A small network was shown many inputs. Here are its activations along a few directions, one row for each input.
Each table varies a few parts of the input and shows all the possible inputs, shuffled.
Descriptions start from the smaller parts, as in this example, which fits no table here: one of 6 places along a line, together with either a single point or one of 9 places around a ring or (one of 2 separate values, together with one of 8 places around a ring).
Shared parts are said once, and a part with two or three values counts as separate values.
In the rows, 128 means zero.

Rows:
r1: [124 159 122 143  48 173 128 106 191 148  90 174]
r2: [132 100 136  65 161 132 133 163 145 141  93 122]
r3: [132 129 108 134 142 131 125 105 129 124 173 134]
r4: [131 151 117 153 162 141 100 157 174 109 127 140]
r5: [131 135 151  98 169 123  94 177 179 123  83 103]
r6: [107 153 180 181  53  92 141 140  74 101 119 116]
r7: [134 109 152  70 162 106 132 156 119 137 112 115]
r8: [128 117  94 115 152 147 136 138 140 120 132 160]
r9: [128 139 167  81  70 150 136 159 181 162  32 153]
r10: [125 137 110 159 151 132 106 112 166 116 151 131]
r11: [102 151 202 160  67  95 151 155  74 112 102 103]
r12: [129 151 109 163 149 148  85 127 188 112 148 124]
r13: [141 115 105 143 133 133 120  81 141 133 182 118]
r14: [149 106  99 140 132 124 134  73 103 129 186 105]
r15: [127 110  90 131 136 121 125  90  60 131 168 128]
r16: [131 122 121  96 161 109 162 140  76 126 138 123]
r17: [120 154 152 113  73 170 150 153 175 154  55 175]
r18: [133 127 101 167 139 130 101  92 179 129 161 113]
r19: [123 150 137 131 175 143 109 169 174 116 107 126]
r20: [127 121 152  93 171 107 115 162 157 127  87 110]
r21: [125 135 111 144 158 126 116 144 149 108 130 145]
r22: [131  94 136  68 156  97 135 143  50 146 107 106]
r23: [125 158 130 133  60 166 143 136 177 144  70 189]
r24: [134 127 113 122 150 125 137 140 113 119 155 147]
r25: [136 142  99 170 138 143  80 103 201 122 156 108]
r26: [117 138 177 204  36 103 123  89 101 117 148  86]
r27: [137  95  92 142 129 125 120  70  72 143 178 111]
r28: [116 136 128 123 171 122 125 158 150 121 113 133]
r29: [128 119  91 128 142 154 125 108 155 127 153 145]
r30: [140 121 106 131 143 125 142  92  91 115 174 120]
r31: [126 126 131 101 163 122 144 154 113 134 138 137]
r32: [142 121 108 120 150 115 154 128  75 116 158 134]
r33: [130 105 106 123 150 121 140 122  44 126 149 141]
r34: [137 104  86 136 132 158 118  86 166 134 163 127]
r35: [143 102 154  70 165 101 153 143  82 132 113 101]
r36: [122 115 116  95 164 150 145 154 138 129 115 145]
r37: [135 146 120 154  39 173 125  87 205 167 102 158]
r38: [106 156 174 192  43  98 128 108  90 105 137 102]
r39: [122 108 118 101 160 113 148 140  45 145 134 129]
r40: [112 135 218 127  64  75 137 160  80 120  78  82]
Changing only one part turns r26 into r40. The same change can be made to r34. Which row results?
Answer: r2
Changing only one part turns r15 into r39. The same change can be made to r30. Which row results?
Answer: r16
Describe the family of inputs behind these rows.
Answer: one of 5 places along a line, together with either one of 2 separate values or one of 6 places along a line
Change only the place on the line of 5 in r4. List by row number the other rows that result.
Answer: r5, r12, r19, r25
List by row number the other rows that have the place on the line of 5 in common with r8.
Answer: r4, r6, r21, r23, r24, r32, r33

Rows:
r41: [125 169 169 172  28 159 119 128 207 139  67 153]
r42: [125 128 171 102 141  89 156 162  68 118 116 112]
r43: [137 119  95 113 184 132 121 126 187 118 150 136]
r44: [124 165 173 130  63 154 124 160 219 141  39 162]
r45: [125 118 120 126 116 118 139  93 103 146 154 113]
r46: [133 139  94 157 142 138  99 105 136 128 158 127]
r47: [120 124 102 148 130 138 140 108 101 124 161 149]
r48: [119 112 144 143 108 110 121 124  80 119 135  97]
r49: [127 132 164 138 103 106 147 132  53 112 145  98]
r50: [132 115 102 103 159 138 141 138 112 125 127 159]
r51: [121 106 149 105 144 111 124 156  92 124 107 106]
r52: [133 131  96 119 176 144 106 146 149 136 133 130]
r53: [128 112 125  88 152 119 143 125 115 151 125 122]
r54: [143 123  89 147 145 136 111  90 172 110 175 128]
Describe the family of inputs behind these rows.
Answer: one of 2 separate values, together with either a single point or one of 6 places along a line
Changing only the choice among 2 separate values turns r41 into r44. The same change can be made to r46. Which row results?
Answer: r52
Change only the choice among 2 separate values in r53. List by row number the other rows that result.
Answer: r45

Rows:
r55: [126 118 171 128 122  79 131 130  89 122 143  67]
r56: [112 194 194 171   7 166 116 155 251 147  29 156]
r57: [116 134 131 170  69  92 142  97  52 148 165 100]
r58: [123 148 158 129 136  94 160 162  79 118 141 116]
r59: [132 111  90 118 183 155  93 126 151 114 118 152]
r60: [141 136  94 134 171 156 132 122 161 101 162 160]
r61: [128 123  63 180 106 151 112  69 136 132 191 141]
r62: [114 106 152 112 141 107 125 159  66 111  94 122]
r63: [140 114  89  71 177 155 132 141 172 158 117 151]
r64: [146 120 115 127 163 141 104  90 169 117 159 110]
r65: [132 104 151  67 132 113 162 156  81 140  90 133]
Describe the family of inputs behind these rows.
Answer: either a single point or (one of 2 separate values, together with one of 5 places along a line)
Change only the choice among 2 separate values in r60. List by row number the other rows that result.
Answer: r58

Rows:
r66: [133 147 113 172 102 146 130  93 189 115 148 141]
r67: [113 133  85 143 200 117 121 147 114 113 171 134]
r68: [118 132 134 139  69 128 139  99  84 148 114 142]
r69: [153  91  94 112 201 110 110  96  89 123 193  81]
r70: [133 144 140 134 114 172  81 147 240 124  87 139]
r71: [135  86 142 110 154  71 132 114  42 117 157  71]
r72: [114 164 188 135  75 130 106 172 190 142  56 121]
r73: [ 94 133 139 134 152  83 139 168  67 109 144 126]
r74: [128 114 154  75 136 132 172 155 102 142  77 139]
r75: [133 123  81 146 109 159 118  79 134 146 143 156]
r76: [134 154 169 164  54 127 145 126 133 115 126 128]
r77: [147 112  99  71 171 158 145 140 151 143 118 157]
Describe the family of inputs behind these rows.
Answer: one of 2 separate values, together with one of 6 places along a line
Changing only the place on the line of 6 turns r66 into r77. The same change can be made to r76. Which row results?
Answer: r74
Change only the choice among 2 separate values in r73. List by row number the other rows that result.
Answer: r67
